A small network was trained on made-up records. Each row is its average activation on records with the value named, seen along a few directions.
Related values have similar rows: they may be neighbours, one step apart, or belong to one group.
In the rows, 500 means zero.
Random noise pushes rows far along 7 fixed directions. That doesn't count. These rows show it; they differ only by the noise:
[431 616 286 605 575 673 723 414 771 456 515 689 565 499 718 385 483 537
 531 465 639]
[439 439 735 541 599 694 582 138 432 616 446 598 506 377 278 842 461  30
 376 499 624]
[496 379 481 408 578 378 367 700 609 463 563 166 507 542 677 427 517 501
 173 329 350]
[515 727 586 478 481 814 600 920 383 606 613 395 266 561 121 474 471 357
 509 387 596]
[521 561 468 469 603 604 500 482 618 566 631 302 487 564 683 492 572 566
 297 389 480]
[493 541 609 485 425 602 607 593 330 549 515 607 381 468 252 601 455 270
 574 505 564]
[606 304 450 414 480 212 582 286 466 456 555 515 647 516 839 635 541 514
 432 561 388]
[538 523 566 522 690 767 610 470 617 594 534 322 541 539 393 655 485 272
 246 399 589]
[589 523 528 381 602 534 369 625 548 600 700  47 446 631 689 492 618 644
 163 338 362]


Field Dipa:
t7: [329 291 402 517 526 431 362 636 706 383 224 475 602 424 408 372 406 346
 416 436 472]
t13: [318 504 483 437 604 377 496 522 555 477 553 561 463 322 497 514 460 136
 444 328 570]
t4: [560 384 469 562 329 311 464 821 358 310 323 676 531 515 353 305 353 686
 667 713 465]
t5: [659 481 559 849 626 751 598 147 623 481 226 806 794 587 274 682 398 594
 643 801 716]
t8: [463 378 501 474 555 400 314 267 574 484 417 350 609 459 616 513 578 603
 453 498 374]
t6: [444 581 336 511 684 729 432 638 826 529 542 207 504 613 672 317 574 644
 206 285 462]
t2: [367 308 459 606 251 507 449 302 515 402 219 976 500 425 504 403 395 492
 719 698 502]
t3: [416 380 661 556 539 176 383 578 341 375 409 612 514 289 302 570 351 232
 495 535 547]
t9: [604 618 408 453 714 520 624 537 694 545 620 185 659 594 543 554 592 546
 446 369 528]
t11: [587 359 495 493 664 475 340 289 716 513 385 144 748 598 574 589 585 620
 314 462 371]
t10: [384 465 568 567 352 719 180 472 532 517 373 453 347 532 495 272 489 740
 395 534 418]
t12: [213 330 443 544 585 346 304 489 760 348 245 544 573 291 486 353 406 271
 421 346 464]
t1: [531 516 323 631 591 650 623 633 782 380 417 479 597 571 635 272 381 698
 386 546 590]
Dipa is arranged as a line.
Question: Going along Dipa from t5 by way of its neighbour t3, in what order are t7, t6, t2, t12 met?
Answer: t2, t6, t7, t12
Question: How many steps from neighbour to neighbour lead from t11 to t4, at the fewest?
Answer: 10

Field Paku:
n6: [626 521 491 494 504 617 603 453 456 588 505 464 552 605 427 621 561 570
 576 568 506]
n1: [452 475 664 479 250 599 270 617 265 586 437 558 248 530 330 416 514 608
 542 578 405]
n11: [525 489 503 592 552 941 422 664 694 568 301 317 503 643 241 400 472 573
 366 490 532]
n13: [363 493 436 596 547 560 313 510 738 437 354 454 509 492 559 300 499 631
 419 451 483]
n9: [418 619 620 476 569 504 209 519 485 562 597 259 368 451 521 418 589 651
 371 385 431]
n4: [647 412 500 544 524 469 415 558 532 450 401 368 627 614 490 470 501 741
 466 618 432]
n10: [508 518 403 489 599 567 709 718 587 463 522 490 543 504 391 491 421 313
 497 420 587]
n8: [518 540 462 529 515 409 526 379 537 450 500 579 572 486 589 486 512 572
 575 547 527]
n3: [391 618 503 538 555 651 417 688 574 518 478 407 411 468 314 403 494 444
 474 367 543]
n12: [741 331 463 477 580 528 678 335 558 524 469 368 740 649 583 715 484 482
 351 614 481]
n2: [512 653 444 469 400 554 598 850 404 495 631 534 342 545 421 364 462 516
 586 438 540]
n5: [344 478 562 507 380 465 396 380 441 487 466 663 377 392 522 470 483 408
 549 496 485]
n7: [725 422 439 476 447 541 697 525 419 525 509 510 603 655 511 607 485 579
 522 646 488]
Paku is arranged as a line.
Question: Going along Paku from n4 by way of its neighbour n9, in what order are n1, n8, n12, n7 met?
Answer: n8, n12, n7, n1
Question: List every value one step from n6, in the order listed.
Answer: n11, n3
Question: How many steps from neighbour to neighbour lead from n2 to n13, at the fewest?
Answer: 8
